A small network was shown many inputs. Here are its activations along a few directions, one row for each input.
In each table, some parts of the input vary, and every possible input appears once, in random order.
Descriptions start from the smaller parts, as in this example, which fits no table here: one of 2 separate values, together with either a single point or one of 11 places around a ring or (one of 5 places around a ring, together with one of 6 places along a line).
Shared parts are said once, and a part with two or three values counts as separate values.

Other details of the inputs shift rows strongly along two fixed directions, in all tables alike. That doesn't count.

Table:
row 1: [-35  53 -21  16 -35  -1   7  -2  -2 -51   6  -8  -7 -40]
row 2: [ -4 -22 -24  26 -50  18 -19 -34  36  19 -22 -66   9 -34]
row 3: [ 40 -81  31 -48  43  21  18 -12  21  53   6  20 -18  44]
row 4: [-19  -2 -38  56 -67   2 -39 -24   7  40 -29 -76  45 -41]
row 5: [ -6 -13  -7  -9 -13   0   8 -19  22  34 -27 -39  -6 -17]
row 6: [ -8  38  45 -41  26  -1  28  35 -39 -53  28  71 -33  27]
row 7: [-19  66 -31  52 -53   1 -26  11  -6 -52  14 -18  19 -51]
row 8: [-44  20  -1  40 -52 -23  -5   1 -21 -54  -6  -8  24 -40]
row 9: [ 33  25  48 -30  61 -11   6  41 -40 -30  33  68 -18  58]
row 10: [ -8 -46 -13  -3  12  -5   1 -26  23   8 -28 -14   5 -10]
row 11: [ 15  45 -10  12  25  -7  -2  20  -9 -31  25  17  -1   7]
row 12: [-59  65 -30  36 -50 -25   6  15 -29 -44  -6   0  16 -31]
row 13: [-10 -46  11  -6 -13   6   6 -24  10  16 -13 -19  12 -10]
row 14: [ -8  91 -14   7  26 -13  13  47 -51 -39  50  63  -4  31]
row 15: [ 22 -54  13  15   7  -4 -19 -20   2  33 -11 -31  27  10]
row 16: [ 49 -47  15 -56  49  18  23  -4  35  71  -3  10 -34  44]
row 17: [ 56 -80  47 -40  43   8 -11  -9  12  61 -22  -3  -2  41]
row 18: [ 26  35   6 -35  90   0  15  39 -20 -38  61  94 -30  53]
row 19: [ 28 -52   0 -49  38  21  19 -10  21  76   0   7 -23  46]
row 20: [ 53 -46   3  -8  44  -5  -2 -13  24  74 -25 -35   8  27]
row 21: [-31  49 -12 -18   3   0  29  18 -20 -14  21  40 -19  10]
row 22: [-22 -30  15  42 -82  14 -37 -27   7   9 -37 -83  31 -41]
row 23: [-31  43 -19  25 -25 -18  10   5   0 -51 -11  -2   5 -37]
row 24: [ 13 -40 -16   6   6  15 -27 -20  26  24  -6 -21  13  -9]
row 25: [  7 -38  -6  -4   3 -20  11 -19  26  44 -49 -38   1 -10]
row 26: [  0   2 -26  53 -61  -3 -37 -21  20  33 -34 -81  35 -48]
row 27: [ 21 -74   5 -55  64  20  21 -26  36  47  -9  19 -29  32]
row 28: [  1  54  17  -3   5  -2   3  42 -42 -62  55  72  -5  12]
row 29: [-44  44 -25  32 -53  15 -22   1  -5 -55  28  -6   2 -40]
row 30: [-15  43  37 -13  10 -24  21  35 -44 -69  11  63 -20  16]
Description of these inputs: one of 5 places along a line, together with either one of 2 separate values or one of 4 places along a line.
- Changing only the place on the line of 5 turns row 10 into row 18. The same change can be made to row 25. Which row results? => row 20
- Which other rows does row 30 become when the choice among 2 separate values takes its other values? List them by row number. => row 8
- Which other rows does row 8 become when the place on the line of 5 takes its other values? List them by row number. => row 3, row 13, row 15, row 28
- Start at row 11 and move only the place on the line of 5, one step at a time. The first step leads to row 7. Which rows follow, in order? => row 2, row 1, row 23
